Each row below holds a small network's activations on one input, seen along a few directions.
In each table, some parts of the input vary, and every possible input appears once, in random order.
Descriptions start from the smaller parts, as in this example, which fits no table here: values(2) and (point or ring(9) or (line(6) and ring(8))).
Shared parts are said once, and a part with two or three values counts as separate values.

Table:
row 1: [ 67 -44  49 -31  14 -23   5 -14  20   8  12 -49]
row 2: [ 53 -32  30  26  58 -31 -32 -41  48  33   5  -2]
row 3: [ -54  -20  -98   26  -19   79  -59   41 -111   28   59   -3]
row 4: [ -7  19  27  35  47 -38 -53 -36  46  35  -3  61]
row 5: [ 43 -44  18 -15  17 -59   9   0   8 -20 -33 -63]
row 6: [-16  29 -64  57  31 -24  -6  10  46  28 -37  45]
row 7: [-60  45 -40  53   0 -14   2  27  56  -5 -23  61]
row 8: [ -81  -60 -114   31   -9   47  -25   67 -108   36   37   13]
row 9: [ -84  -77  -65    6   21   -3  -55   47 -118   10   47   22]
row 10: [ -60  -72  -31    0   10   27  -70   27 -105   37   90   34]
row 11: [-25  -3  88 -93 -44 -14  50  21 -13 -18   9 -11]
row 12: [ 76   7 -15  -7 -10  21  20 -14   1 -10  -6 -75]
row 13: [-45  32  37  29  22 -38 -27  -5  55   2  24  81]
row 14: [ -46  -35  -60   -1  -10   82  -68   -5 -104   31   94   22]
row 15: [-36  80 -29  49  -7  21 -24   1  53 -11  -2  46]
row 16: [  4  65 -43  51  28  15 -44 -21  45  18 -19  27]
row 17: [-34  69   8  32  -3  14 -26 -39  60  -4  31  74]
row 18: [ 78 -10  25 -27 -11  25  -1 -49  20   0  19 -56]
row 19: [ 32 -30   2  34  59 -60 -16 -28  25   6 -39 -16]
row 20: [-12  29  64 -89 -61  40  50 -22 -18 -31  17 -18]
row 21: [ 55 -30 -33   3 -16 -19  43  17  10   1 -35 -62]
row 22: [ 49   2  69 -50 -43  44  47 -23 -12 -22  15 -19]
row 23: [ 49  17  23 -29 -44  44  56  14 -30 -32 -14 -39]
row 24: [-62  28   6  34  28 -65 -28  10  48 -32 -14  69]
row 25: [ 11  48  -6  26  24   7 -56 -54  53  26  11  53]
row 26: [ 33 -15 -55  62  33 -24  18  -2  39  36 -41 -22]
row 27: [-25  16  -9  39  60 -67 -47 -10  43   4 -41  44]
row 28: [-18  48  28 -66 -68  42  62  12 -28 -38 -14 -40]
row 29: [ 37 -29  92 -49 -24  -4  47  13 -17 -20   8 -15]
row 30: [ 56  21 -33  50  29  18 -12 -36  32  19 -22 -36]
row 31: [ 26 -20   9 -22 -45   4  79  43 -21 -18 -45 -27]
row 32: [-37  10   0 -61 -62   1  91  54 -26 -24 -40 -26]
row 33: [ 61   3   7  27  36  14 -27 -73  46  34   8  -8]
row 34: [ 15 -37  58 -46  -7 -23  46  32 -16 -53 -32 -36]
row 35: [-44  -8  54 -85 -35 -38  52  35 -24 -56 -28 -30]
- Changing only one part turns row 12 into row 18. The same change can be made to row 15. Which row results? => row 17
- Describe the family of inputs behind these rows. => ring(5) and (point or line(6))
- Which other rows agree with row 32 in the ring(5) part? List them by row number. => row 6, row 7, row 8, row 21, row 26, row 31
- Change only the ring(5) part in row 31. List by row number the other rows that result. => row 22, row 23, row 29, row 34

Table:
row 36: [ 11 -74   0  10  62 -67 -19  22  -7  -3 -25 -20]
row 37: [-78 -15 -48   9   4  22 -56  21 -59  26  49  56]
row 38: [ 45  46  -3  22  -8  27 -12 -61  48   4   8  18]
row 39: [ 47  55  49 -22   2  -1  12 -67  65 -19  -9 -14]
row 40: [ -7   4  30  47  73 -70 -55 -29  66   6 -10  61]
row 41: [-20  23 -39  73  48 -17 -71 -34  39  49  13  60]
row 42: [ 53 -46  69 -58 -30 -29  90  28   6 -20 -39 -73]
row 43: [-35  -5  89 -82 -59  -1  73  35 -30 -25  13  -2]
row 44: [  3 -59 -75  33  40 -13 -39  15 -30  39   1 -17]
row 45: [-70 -34  18 -13  28 -45 -39  28 -32 -17  31  51]
row 46: [-47   8 -46   7 -31  63 -36  21 -61  18  55  28]
row 47: [ 61 -33 -19  -5  -7  35  17   0 -24  -2 -15 -62]
row 48: [ -64   85  -90   38  -27  -21   70   90   44  -39 -107   24]
row 49: [ 24  30  95 -35 -13 -26  51 -21  87 -15 -22   3]
row 50: [ 39 -39 -61  46  14  32 -14  17 -37  31  11 -44]
row 51: [ 72 -18  24 -48 -16  -6  51 -19 -16 -23 -32 -87]
row 52: [-24  12  -6 -34 -50  64   1   2 -57 -13  37   6]
row 53: [-20  19  50 -64 -46  24  25  -8 -47 -32  15 -21]
row 54: [ 11  40 -37  75  16  30 -48 -38  43  35  25  34]
- Describe the family of inputs behind these rows. => point or (values(3) and line(6))
- Change only the values(3) part in row 53. List by row number the other rows that result. => row 39, row 51

Table:
row 55: [ 70 -47 -10 -59 -22   7  51 -14  -3  19 -20 -99]
row 56: [ 20  14 -31  44  44  37 -84 -67 -15  16  22   2]
row 57: [ 27 -13  88 -20  18 -41  -6   6 -10 -47  -4   3]
row 58: [ 32  70  38 -11  -1  21 -33 -54   9 -49  17  -2]
row 59: [-13  -5 -76  73  12 -12  -8  33  -1   2 -23   5]
row 60: [-83   4 -26 -19 -22   6 -14  26 -22  40  36  47]
row 61: [ 38 -28 -50   2 -40  40  65  57 -61 -16 -45 -69]
row 62: [ 12  17  30 -39  -5 -43  33 -32  66 -23 -41 -27]
row 63: [ 70   5   5 -16 -28 104  10 -38 -31   7  41 -62]
row 64: [  7 -35  38  30  13 -16   0  25  13  49  15  39]
row 65: [-79  14   1 -40 -39   6  24  27  -3   9  28  52]
row 66: [ 27  20  27 -47  13 -64   7 -34  38 -40 -38 -42]
row 67: [  9  -3 -19   2  17 -28  12 -11  64  55 -14  -4]
row 68: [-13  -8 -78  61  49 -13 -32  15 -36 -15 -41  -2]
row 69: [ 22  21 -25  51  12  44 -61 -43  16  26  45  11]
row 70: [-78  24  29 -59 -36   7   7  10 -17 -38  13  25]
row 71: [ 14  55  19  14 -20  51  15 -34  48  20  26  41]
row 72: [ 10 -14  92 -10  -3 -22  18   7  15 -30  -7  18]
row 73: [  9  12  14 -22  -6 -35  48 -12  75  27 -23   0]
row 74: [-11  44  -7  14   5 -30  19  26  -2 -69 -58 -22]
row 75: [ 16  62  45  -3 -17  42  -5 -40  41 -28  10   9]
row 76: [  8  41 -11  42  -3  55 -22 -30  36  49  34  32]
row 77: [ -24  -34  -13  -80  -56   57   31   25 -104    1   36  -47]
row 78: [  6 -22  71  10 -10 -21  35  22  26  23   5  44]
row 79: [ 73 -86  53 -28 -14  27  35  32 -58  10  26 -58]
row 80: [ 22 -61  24  43  28 -22 -32  16  -6  25  29  22]
row 81: [-21  21 -52  57  -1   1  22  47  13  28 -36  25]
row 82: [-62  29  20 -69 -17 -19 -17   2 -51 -58  22  14]
row 83: [-21  41   0  16 -17  -8  45  36  14 -58 -63  -1]
row 84: [-66 -28 -53 -14  30  -3 -65   0 -67  -2  31  18]
row 85: [ 16 -27 -42   2  59 -48 -42 -45  12  19 -27 -29]
row 86: [ 22 -25 -40  11  26 -44 -22 -20  44  29  -5 -21]
row 87: [ 20 -66  17  34  57 -28 -55  -2 -35  10   3  11]
row 88: [-17  28 -26  37 -18  -3  62  47  28  -4 -40  31]
row 89: [-62 -21 -49  -6  -6  -3 -43  18 -36  13  45  34]
- Describe the family of inputs behind these rows. => values(5) and (point or line(6))
- Changing only the values(5) part turns row 64 into row 60. The same change can be made to row 87. Which row results? => row 84
- A walk changes only the line(6) part. It starts at row 58 and steps to row 75. List the rest of the walk in order. => row 71, row 76, row 69, row 56
- Change only the values(5) part in row 55. List by row number the other rows that result. => row 61, row 63, row 77, row 79
- Change only the values(5) part in row 75. List by row number the other rows that result. => row 62, row 70, row 72, row 83
